These are the activations of a small network on made-up records, seen along a few directions, one row for each record.
After each row come some of the record's fields: Fofim, Rov, Femar, Tezu, Nede, Geg, Gos.
A field that a record lacks is left out.
Other fields move the rows too, some of them a lot.
Strong random noise was added to every row along 2 fixed directions; ignore it. To show where, here is one row again and again, with new noise each time:
[-236  176   62  -89  -38    4 -310    7  -51   68   79  -52  257 -214
 -404  180   59 -192  -14  -46  -75  204]
[-250   50  -25  141   18 -379 -456 -110 -304  234  119  -85   95 -262
 -437  -49  224   22   57 -273   14  283]
[-328 -112   10  -79   -2 -371   29   88 -108  166   41  184  189 -255
 -405  -52  193  377 -215  -62  111  308]
[-275   89   77 -193  -46   -5  -69  104   40   39   41   84  299 -212
 -389  170   49   -4 -150   53  -23  220]

[ 359   39 -109  332  -56   58 -255 -304 -329  137  -42 -287 -163  223
  314 -125   51  -94  304 -237  -26 -311] | Fofim=h6, Rov=f1, Femar=b2, Tezu=g5, Nede=u2, Geg=d2, Gos=v2
[ -33  364  -92 -171   78  -11 -112  155   93 -183    3   81  220 -312
 -425  242 -122 -178  -57  156   52  454] | Fofim=h5, Rov=f6, Femar=b3, Tezu=g1, Nede=u4, Geg=d3, Gos=v5
[ 362  163    5 -145  -32  155 -108   -7 -139 -220    8 -103  151  195
   52  129 -222 -529  200  183  115   43] | Fofim=h2, Rov=f1, Femar=b2, Tezu=g5, Nede=u2, Geg=d2, Gos=v4
[ 208  224 -201  -22 -149  599  185  -53  271 -143 -157  -88   89  178
  249  402  -59 -459  233   13 -222 -313] | Fofim=h3, Rov=f5, Femar=b2, Tezu=g1, Nede=u2, Geg=d2, Gos=v2
[ 204 -153  -67  -34  -33 -151  115  -31   55   -1   -1   76  -77   26
  138   30   65  218    8   33  248  -28] | Fofim=h6, Rov=f3, Femar=b4, Tezu=g5, Geg=d2, Gos=v4
[ 220 -190 -224  -74 -108  154  619   89   17   -8 -149  322  -59  155
  390   67   77  259   -3  149  174 -119] | Fofim=h6, Rov=f5, Femar=b4, Tezu=g5, Nede=u2, Geg=d2, Gos=v2
[ 119  235  106 -130  -58  499 -420  -49   61 -197  131 -273   45   96
 -118  320 -269 -569  171   20 -221  -36] | Fofim=h1, Rov=f6, Femar=b3, Tezu=g5, Nede=u4, Geg=d2, Gos=v2
[ 390 -117   54 -283   49  -91  183  122  -27 -313   80  141  217  189
  282 -142 -240 -134 -177  211  156   81] | Fofim=h2, Rov=f1, Femar=b4, Tezu=g4, Nede=u3, Geg=d2, Gos=v4
[ 176   16 -326  235    6 -285 -366 -143 -269  -40   35 -160  -32   68
  131 -180   86 -257  227 -271   71  149] | Fofim=h3, Rov=f1, Femar=b4, Tezu=g1, Nede=u3, Geg=d2, Gos=v4
[ 120  431  -55  200   32 -121 -594 -178 -277  -31  140 -304  -71  -26
 -190    6  -64 -456  369 -105 -112  231] | Fofim=h5, Rov=f6, Femar=b3, Tezu=g4, Nede=u4, Geg=d2, Gos=v2
[ -82  233  -70  -91  -59  -73  206  172   41  -84  -28   54   71  -16
 -149   49  -92   94  -11  170   33  248] | Fofim=h5, Rov=f6, Femar=b3, Tezu=g1, Nede=u4, Geg=d2, Gos=v2
[ 159   73 -339  267  -10 -120  104  -99 -275   61  -72  -93  -96  -44
   98   33  148  -70  206 -177  107  -93] | Fofim=h3, Rov=f5, Femar=b2, Tezu=g1, Nede=u2, Geg=d3, Gos=v5
[ 243  260 -368  155  -77  -39 -117 -210 -134    4    6  105  -24   46
   71   66  188 -432  201 -315  -27   29] | Fofim=h5, Rov=f5, Femar=b4, Tezu=g1, Nede=u3, Geg=d4, Gos=v5
[   1 -206 -148  281  221 -516 -204  -41 -463  223   64 -256 -119 -142
   61 -429  111  338  -18 -394  179   24] | Fofim=h3, Rov=f1, Femar=b3, Tezu=g1, Nede=u4, Geg=d3, Gos=v1
[-118    1 -146   -7 -200  337  253  -95  334   89 -307   65  179   32
  213  254   38   64   32   -3 -268 -226] | Fofim=h4, Rov=f1, Femar=b2, Tezu=g1, Nede=u2, Geg=d2, Gos=v2
[-115  -50 -352    3  -89 -369  136  -53 -160  210 -134  188  126  -47
 -113 -139  308  229  -71  -84  238  295] | Fofim=h4, Rov=f1, Femar=b2, Tezu=g1, Nede=u2, Geg=d4, Gos=v5
[-190 -142  222    4   -1   94  208  145  254  120  -58 -119   33  -70
   26  -61  114   99 -129  -22 -163  -68] | Fofim=h4, Rov=f4, Femar=b1, Tezu=g1, Nede=u1, Geg=d2, Gos=v2
[ 153  -28 -464   91 -131 -238  503   18 -131    8  -78  274    2   -5
    1 -111  364  277  -19 -107  325   94] | Fofim=h3, Rov=f5, Femar=b2, Tezu=g3, Nede=u2, Geg=d4, Gos=v5
[ 342  348   77  141   67  150 -618   30  -48 -161  114 -647    4   27
 -119   49  -76 -825  217   24   59   88] | Fofim=h3, Rov=f4, Femar=b1, Tezu=g1, Nede=u1, Geg=d2, Gos=v4
[-173 -146 -250   85  -37 -632   58  -25 -256  267 -227  113   56 -140
  -91 -176  287  512  -68  -99  325  449] | Fofim=h4, Rov=f1, Femar=b2, Tezu=g1, Nede=u2, Geg=d2, Gos=v4
[ 456  142 -384   39 -215  238  294   72  -58 -316  -71  164  154  149
   30  388   27 -501  119  179  131   49] | Fofim=h3, Rov=f5, Femar=b4, Tezu=g1, Nede=u2, Geg=d2, Gos=v6
[ 296   98 -320 -113  -89  171  262   63   -6 -199   25  287   81  110
  102  168   87 -268  -24  173  308   78] | Fofim=h3, Rov=f5, Femar=b4, Tezu=g5, Nede=u2, Geg=d4, Gos=v5
[-278 -299  172  166  194 -124  -73  -29 -100   81  108  -39 -161   86
   76 -223   15  436  -72 -127  -58  -52] | Fofim=h1, Rov=f6, Femar=b3, Tezu=g5, Nede=u4, Geg=d2, Gos=v2
[-390 -317  125  -71  -16 -249  357   55   67  170  -84  201   51 -134
 -205  -65  123  535 -230  102   49  176] | Fofim=h4, Rov=f6, Femar=b3, Tezu=g5, Nede=u4, Geg=d2, Gos=v6
[-173 -114  169  350  130 -203 -614 -278 -250  395   20 -345 -418  -58
   39 -279  216   90  338 -522 -238 -179] | Fofim=h6, Rov=f6, Femar=b1, Tezu=g5, Nede=u1, Geg=d2, Gos=v2
[  32 -149 -313  121 -122 -326  559  -63  -49   45 -173  263 -151  -19
  267  -22  173  455 -145 -131   64 -215] | Fofim=h5, Rov=f5, Femar=b4, Tezu=g1, Nede=u3, Geg=d3, Gos=v5
[-169 -155 -147  213 -145  -14  -23 -213 -127  192  -42  -72 -287  -30
  278  -60  143  136  143 -352   -5 -171] | Fofim=h1, Rov=f5, Femar=b4, Tezu=g5, Nede=u4, Geg=d2, Gos=v2
[ -46 -232 -375  164  -45 -485   98 -145 -151  371 -144   84  -29   -8
  -54 -137  248  432  -75 -232  153   30] | Fofim=h4, Rov=f1, Femar=b2, Tezu=g1, Nede=u2, Geg=d4, Gos=v3
[ 298   11  246 -286  130  -11    9  232   38 -277  274  109  164  124
  -48  -57 -297 -107  -88  293  -29  131] | Fofim=h2, Rov=f6, Femar=b3, Tezu=g4, Nede=u4, Geg=d2, Gos=v2
[-140  -16   -2 -102   96 -450  360  250  -47   -6    7  360  155 -211
 -381 -109  -28  424 -270  241  293  545] | Fofim=h5, Rov=f6, Femar=b3, Tezu=g4, Nede=u4, Geg=d2, Gos=v6
[ 111  114  375  -94  195  153 -342   60   11 -154  235 -164   57  106
  -63  -28 -306 -388  111  186 -134   45] | Fofim=h2, Rov=f6, Femar=b3, Tezu=g5, Nede=u4, Geg=d2, Gos=v2
[-242  -85    3  338   58 -440 -448 -215 -201  429  -77 -368 -186 -191
  -38 -324  389  128   90 -485  -93   75] | Fofim=h4, Rov=f4, Femar=b1, Tezu=g1, Nede=u1, Geg=d2, Gos=v4
[-156 -153  287 -435  -64  290  530  315  454  -34 -191  276   68   28
  107   56  -83  473 -387  319  -14   22] | Fofim=h6, Rov=f6, Femar=b1, Tezu=g5, Geg=d2, Gos=v2
[-153  -54  177   -3  -15  253   -3  -82  174  -33   15    1  -62    9
  -77  -44   26   -6 -128  -45 -145 -120] | Fofim=h1, Rov=f6, Femar=b1, Tezu=g5, Nede=u1, Geg=d4, Gos=v5
[-452  -64  134 -477  -12  268  478  253  526  -85 -221  233  313 -274
 -175  319  -21  289 -342  308 -204   44] | Fofim=h4, Rov=f6, Femar=b3, Tezu=g1, Nede=u4, Geg=d3, Gos=v5
[ 295  227 -154   99 -159  660 -139 -197   61  -36 -104 -122  -49  179
  405  345  -49 -592  444  -32 -192 -358] | Fofim=h6, Rov=f5, Femar=b4, Tezu=g5, Nede=u2, Geg=d2, Gos=v2
[  70  -64  -66  187   80 -478 -390 -152 -419   71 -124 -201  -56  -39
  -54 -297  171  105  164 -277  228  181] | Fofim=h3, Rov=f1, Femar=b2, Tezu=g4, Nede=u2, Geg=d2, Gos=v4
[-307  437  282 -258   -3  124 -224  213  282 -100  -85 -113   41  -44
 -338  249 -215 -386 -234  315 -168   54] | Fofim=h5, Rov=f6, Femar=b1, Tezu=g1, Nede=u1, Geg=d3, Gos=v3
[ 190  350  -99  243  -57  384 -371 -271   15   80  -51 -221  -49  125
  176  266 -130 -579  336 -219 -242 -204] | Fofim=h5, Rov=f5, Femar=b2, Tezu=g5, Nede=u2, Geg=d2, Gos=v2
[-106 -277  205  -81  121 -110   50  131  132   59  -90  -82  -58 -141
  -22 -187   60  142 -193  -23 -158 -153] | Fofim=h4, Rov=f4, Femar=b1, Tezu=g4, Nede=u1, Geg=d3, Gos=v5
[  -5   22  292 -157  245 -120 -214  124  -37 -168  169  -13   63  -71
 -100 -154 -188 -108   -8  169 -118   24] | Fofim=h2, Rov=f6, Femar=b3, Tezu=g4, Nede=u4, Geg=d3, Gos=v5

Which values does each new row have?
[-296 -213  128  130  -20  -74    8 -136    6  188  -36   -3 -216  -64
 -164 -265  180  284  -48 -268  -72 -109] | Fofim=h1, Rov=f6, Femar=b1, Tezu=g5, Nede=u1, Geg=d4, Gos=v5
[-255 -266  244 -173   85   17  280  127   81  102  -29   94  -81   -5
  108 -102   26  523 -135  132   -8 -117] | Fofim=h6, Rov=f6, Femar=b3, Tezu=g5, Nede=u4, Geg=d2, Gos=v2
[-245 -262  257   11  148  -84   82   17    9  244  -46  -46 -271   14
  138 -245   96  472  -51 -114 -120 -170] | Fofim=h6, Rov=f6, Femar=b1, Tezu=g5, Nede=u1, Geg=d2, Gos=v2
[  22  401  -88   75   -3   74 -493    4    1  -57   85 -135   66  -60
 -296  229 -100 -350  297 -121 -110  256] | Fofim=h5, Rov=f6, Femar=b3, Tezu=g1, Nede=u4, Geg=d2, Gos=v2
[-174 -429  100  176  136 -419  101  -49 -234  305   53   48 -249  -32
  120 -388  231  759  -19 -167   94    8] | Fofim=h6, Rov=f6, Femar=b3, Tezu=g5, Nede=u4, Geg=d2, Gos=v2
[ 289  215 -217 -267 -156  560  242   92  142 -176  -49  189  117  141
  169  370  -30 -513   58  295  136 -103] | Fofim=h6, Rov=f5, Femar=b4, Tezu=g5, Nede=u2, Geg=d4, Gos=v5
[-317 -399   -6  107   51 -579  163   35  -87  318  -13   67  -98  -95
 -160 -223  271  720  -69 -189   10  143] | Fofim=h4, Rov=f6, Femar=b3, Tezu=g1, Nede=u4, Geg=d2, Gos=v2
[ -43  151 -187   16   60   26   51  -26  121   41 -182   99   44 -181
  -62  227    5  -47  -11  -93  -29   41] | Fofim=h5, Rov=f5, Femar=b2, Tezu=g1, Nede=u2, Geg=d3, Gos=v5
[  54 -118  324 -196  160 -170   66  213  -13 -159  185   77   70   63
    8 -249 -204  160  -55  203  -59   47] | Fofim=h2, Rov=f6, Femar=b3, Tezu=g4, Nede=u4, Geg=d2, Gos=v2
[-204  -78   89  -99  -54  141  289   -6   75  124  -10  126   29  -85
  -63  -57  131  241  -67  121   26  -76] | Fofim=h6, Rov=f6, Femar=b3, Tezu=g5, Nede=u4, Geg=d4, Gos=v5
[ -18 -100 -148  367  145 -481 -595 -346 -559  174  191 -317 -339 -194
 -173 -268  130  100  231 -468   37  139] | Fofim=h1, Rov=f6, Femar=b3, Tezu=g5, Nede=u4, Geg=d3, Gos=v5
[-286 -218  112  216  110 -334 -536 -210 -183  317   52 -224 -216  -90
 -108 -155  162  209  202 -415 -157   35] | Fofim=h4, Rov=f6, Femar=b3, Tezu=g5, Nede=u4, Geg=d2, Gos=v2
[ -75   -6  542 -116  116   41 -355   96   94  -27   78 -190 -122   88
  -29  -96 -163 -127  -99   75 -159   -1] | Fofim=h2, Rov=f6, Femar=b1, Tezu=g5, Nede=u1, Geg=d2, Gos=v2
[-522  -50  -12  185 -146 -211 -245 -216    1  345 -125 -190  -97 -226
  -63  -38  354  247  205 -354 -267   -7] | Fofim=h4, Rov=f6, Femar=b3, Tezu=g1, Nede=u4, Geg=d2, Gos=v2
[-182 -171   22  133  -37  -97  -40 -113 -114  105   56   -1 -149  -21
   -6 -168   85  336   35 -187  -22   10] | Fofim=h1, Rov=f6, Femar=b3, Tezu=g5, Nede=u4, Geg=d2, Gos=v2
[-102 -243  255 -158  109   29  458  173  162   43    2  178  -82   94
  127 -163   18  476 -286  213   -5  -57] | Fofim=h6, Rov=f6, Femar=b1, Tezu=g5, Nede=u1, Geg=d2, Gos=v2
[  87  -83   -4   -8  -70  131  221 -117   27   34 -189  -30   19   86
  240   -7    6  196  -13   -3  107 -212] | Fofim=h6, Rov=f1, Femar=b2, Tezu=g5, Nede=u2, Geg=d2, Gos=v4
[  26 -122   21  181   19 -197 -139 -150 -186   43  161  -50 -206    4
 -166 -244  150   77  -65 -210   50   82] | Fofim=h1, Rov=f6, Femar=b1, Tezu=g5, Nede=u1, Geg=d4, Gos=v5
[ 127  261 -251  468 -159 -226 -289 -354 -318  144  -10 -227 -159    1
   54  124  162 -392  298 -390  -95  -70] | Fofim=h5, Rov=f5, Femar=b4, Tezu=g1, Nede=u3, Geg=d2, Gos=v6
[ 268 -109  -50    2 -146  331  281  -65  147   -4 -199   30   23  243
  330   70  -60  136   -9   54  -49 -387] | Fofim=h6, Rov=f1, Femar=b2, Tezu=g5, Nede=u2, Geg=d2, Gos=v2
